A small network was trained on made-up records. Each row is its average activation on records with the value named, seen along a few directions.
Values that are neighbours, or in one group, have similar rows; names and order tell nothing.
In the rows, 500 means zero.
Random noise pushes rows far along 13 fixed directions. That doesn't count. These rows show it; they differ only by the noise:
[558 789 547 665 613 827 553 426 372 462 516 517 411 481 472 311 624 342
 436 551 504 538 566 245]
[379 367 560 435 501 473 477 496 502 497 545 435 538 586 483 496 631 478
 400 607 504 485 663 469]
[353 500 520 499 483 698 352 706 401 388 497 358 502 581 429 508 521 363
 409 361 503 420 725 301]
[269 331 584 620 390 544 402 691 401 435 537 524 379 679 495 630 486 528
 503 453 555 625 532 542]
[582 693 609 315 577 637 411 622 455 507 703 381 570 251 660 453 428 316
 494 297 472 356 684 358]
[473 587 494 341 469 527 459 666 239 777 566 959 396 464 685 573 613 275
 411 465 539 400 498 442]
[685 497 760 467 483 707 294 570 344 533 584 377 354 735 627 525 220 567
 659 286 545 524 575 436]
[529 422 464 606 619 464 426 640 430 680 506 793 477 590 586 646 372 581
 702 593 363 692 515 473]
[423 730 235 276 419 391 127 647 310 718 681 713 436 489 569 597 494 383
 277 359 408 543 585 270]
[443 564 369 459 391 418 473 364 399 540 327 738 490 588 443 495 647 547
 431 639 583 473 363 577]
[814 630 399 588 717 465 568 490 521 657 507 717 652 543 499 375 462 390
 597 604 389 430 450 454]
[498 664 402 385 515 650 399 610 475 445 435 510 710 306 470 440 458 495
 464 455 517 484 507 539]
[370 300 559 203 522 308 579 580 615 663 665 565 598 335 679 557 613 433
 485 607 482 354 709 591]
[458 580 525 581 562 557 604 509 691 476 698 292 311 400 605 418 436 441
 660 436 446 460 695 312]
[582 420 499 544 532 663 514 777 485 563 473 561 564 540 499 437 410 391
 471 366 553 476 454 557]


Nem, 9 values:
u3: [393 567 357 436 463 437 429 339 400 551 407 742 501 392 507 650 540 708
 442 666 399 746 436 577]
u2: [680 574 422 456 573 515 419 580 563 551 576 564 767 678 390 420 366 591
 661 716 445 431 573 681]
u1: [532 425 526 556 414 402 699 228 524 636 553 479 157 866 464 386 614 440
 391 625 548 378 454 373]
u5: [494 372 538 499 526 636 546 502 559 420 225 210 480 558 408 521 525 489
 514 355 527 290 639 323]
u9: [696 527 601 445 515 446 376 491 305 433 460 489 536 571 433 584 470 393
 456 249 478 283 486 383]
u8: [407 573 730 544 432 401 575 378 295 407 651 659 413 453 563 644 646 353
 479 525 555 481 316 608]
u7: [664 461 737 240 372 322 487 471 424 547 582 463 456 343 755 560 440 378
 497 191 652 225 363 638]
u4: [683 613 480 478 482 730 495 623 442 545 417 637 491 729 409 423 291 499
 703 434 495 294 588 521]
u6: [628 403 510 456 647 530 481 615 470 631 585 596 693 696 423 513 424 555
 433 713 397 693 539 549]
Nem is arranged as 3 separate groups.
- Which other values are in the same group as u8? Give them in the order they are listed. => u1, u6
- Which other values are in the same group as u7? Give them in the order they are listed. => u2, u5

Pok, 9 values:
w3: [347 642 661 522 514 935 507 463 322 372 294 499 397 310 541 517 583 567
 571 462 572 554 626 370]
w2: [436 486 682 727 545 723 585 521 299 315 359 678 575 618 410 567 459 597
 676 659 509 600 413 650]
w4: [606 581 404 532 665 699 476 560 530 575 505 515 436 758 401 449 382 452
 664 567 322 437 791 195]
w7: [568 404 588 489 466 542 534 387 383 462 207 531 493 505 500 517 591 571
 446 488 597 490 438 506]
w6: [569 607 589 539 488 561 443 452 485 339 601 343 615 575 389 469 401 587
 551 530 481 487 519 597]
w8: [510 654 609 609 575 580 454 276 517  70 369 279 860 455 289 395 571 605
 675 698 474 378 631 601]
w1: [470 215 625 564 547 573 651 604 470 668 431 599 316 612 540 485 613 407
 455 532 595 549 451 407]
w9: [534 235 752 405 514 689 767 484 680 475 300 343 519 506 668 468 380 643
 849 600 645 309 566 766]
w5: [654 524 282 427 532 295 507 538 733 514 525 337 803 543 345 319 484 366
 360 482 498 310 430 579]
Pok is arranged as 3 separate groups.
- Which other values are in the same group as w7? Give them in the order they are listed. => w3, w8
- Which other values are in the same group as w5? Give them in the order they are listed. => w1, w9
